These are the activations of a small neural network, seen along a few directions. Each row is one input.
Each table varies a few parts of the input and shows all the possible inputs, shuffled.
Descriptions start from the smaller parts, as in this example, which fits no table here: one of 4 places along a line, together with either a single point or one of 11 places around a ring or (one of 3 separate values, together with one of 8 places around a ring).
Shared parts are said once, and a part with two or three values counts as separate values.

Other details of the inputs vary at random and push rows far along two fixed directions, the same in every table; ignore that.
These rows show it; all are for the same input, with only those details redrawn:
-.17  .14 -.02  .25 -.11 -.35  .49 -.65  .02 -.16 -.17 -.09
 .34  .27 -.15 -.08  .37  .26 -.40  .73  .22 -.32  .13 -.14
-.41  .33  .22  .13  .09  .17 -.22 -.04  .26 -.28 -.14 -.07
 .57  .08 -.40  .05  .16 -.27  .33  .10 -.01 -.21  .11 -.16
 .34  .27 -.15 -.08  .37  .26 -.40  .73  .22 -.33  .13 -.14
-.17  .14 -.02  .25 -.11 -.35  .50 -.65  .02 -.16 -.17 -.09

A family of inputs:
r1: -.22  .39  .54 -.09  .37  .29 -.25 -.17  .04  .26 -.19  .00
r2:  .36  .02 -.05 -.18  .39  .50 -.51  .65  .00  .33  .41  .04
r3:  .47 -.15 -.31 -.15 -.03 -.32  .17  .06 -.16  .44  .32  .05
r4: -.09 -.39  .16  .17 -.31 -.08  .38 -.67 -.19  .37 -.16 -.09
r5: -.21  .13  .03  .15 -.08 -.36  .53 -.61 -.14 -.21 -.21 -.06
r6:  .46 -.26 -.25 -.38 -.08 -.27  .26  .06 -.15  .36  .36  .12
r7: -.50  .07  .31  .02  .08  .35 -.22 -.06  .12  .34  .25  .12
r8: -.29  .04 -.02 -.01  .03 -.39  .43 -.65 -.26  .23 -.09  .31
r9:  .57 -.41 -.42  .07 -.09  .04  .20  .11 -.22  .29  .22 -.07
r10: -.41  .31  .36 -.32  .07  .07 -.24 -.06  .15  .13 -.09  .19
r11:  .52 -.35 -.34  .07 -.15 -.16  .36  .29 -.21 -.30  .07 -.12
r12: -.51  .12  .12  .00  .04  .01 -.34 -.01  .06 -.35 -.24  .17
r13:  .57  .08 -.40  .05  .16 -.27  .34  .10 -.01 -.21  .10 -.16
r14: -.46  .41  .38 -.11  .31  .25 -.12 -.04 -.02  .14 -.01  .12
r15: -.30 -.12  .12  .03 -.09 -.17  .53 -.64 -.28  .40  .19  .12
r16:  .43 -.14 -.13  .05  .06  .45 -.54  .82  .10 -.33  .02 -.13
r17:  .68  .09 -.38  .06  .18 -.21  .23  .04 -.10 -.17  .00 -.16
r18: -.44 -.10  .23  .25 -.25  .30 -.24  .11  .23 -.32 -.15 -.05
r19: -.21  .30  .44  .04  .17  .19 -.32 -.13  .15 -.21 -.36 -.17
r20: -.56 -.17  .25  .02 -.15  .43 -.22  .09 -.02  .12  .05  .05
r21: -.49 -.14  .18  .03 -.35  .19 -.41  .08  .13  .21 -.07  .05
r22: -.52 -.17  .20  .13 -.18  .43 -.26  .05  .15  .18  .09  .03
r23: -.50 -.25  .25 -.20 -.40  .25 -.33  .08  .15  .13 -.04  .12
r24: -.19 -.39  .04  .05 -.67 -.40  .38 -.47  .00 -.25 -.28  .02
r25: -.17  .25  .05  .02 -.09 -.49  .38 -.66 -.09  .33 -.15  .10
r26: -.41 -.09  .21  .15 -.42  .05 -.41  .14  .21 -.28 -.29 -.03
r27: -.61 -.34  .10  .00 -.24  .29 -.36  .08 -.04  .10 -.02  .27
r28:  .00 -.32  .20  .29 -.38 -.21  .39 -.61 -.11 -.13 -.39 -.17
r29: -.32  .43  .35  .02  .30  .31 -.25 -.15  .05  .23 -.09  .10
r30:  .12 -.16 -.15 -.31  .30  .30 -.50  .70 -.10  .22  .41  .28
r31:  .56  .09 -.41 -.04 -.01 -.51  .16  .11 -.02 -.17 -.06 -.13
r32:  .32  .16 -.11 -.39  .15  .05 -.48  .73  .22 -.37  .00 -.05
r33: -.53 -.29  .14  .12 -.31  .15 -.35  .14  .03 -.39 -.25  .19
r34:  .55  .17 -.29 -.08  .35 -.18  .41  .05 -.12  .25  .28  .01
r35:  .67 -.20 -.09 -.15  .23 -.06  .24 -.02 -.25  .48  .27 -.08
What do these inputs look like to the network?
> one of 5 places around a ring, together with either one of 3 separate values or one of 4 places along a line
Changing only the place on the ring of 5 turns r29 into r17. The same change can be made to r1. Which row results?
> r19
Change only the place on the line of 4 in r20. List by row number the other rows that result.
> r4, r9, r22
List by row number the other rows that have the place on the ring of 5 in common with r35.
> r2, r3, r6, r7, r15, r30
Start at r31 and move only the place on the ring of 5, one step at a time. The first step leads to r25. Which rows follow, in order?
> r3, r21, r26
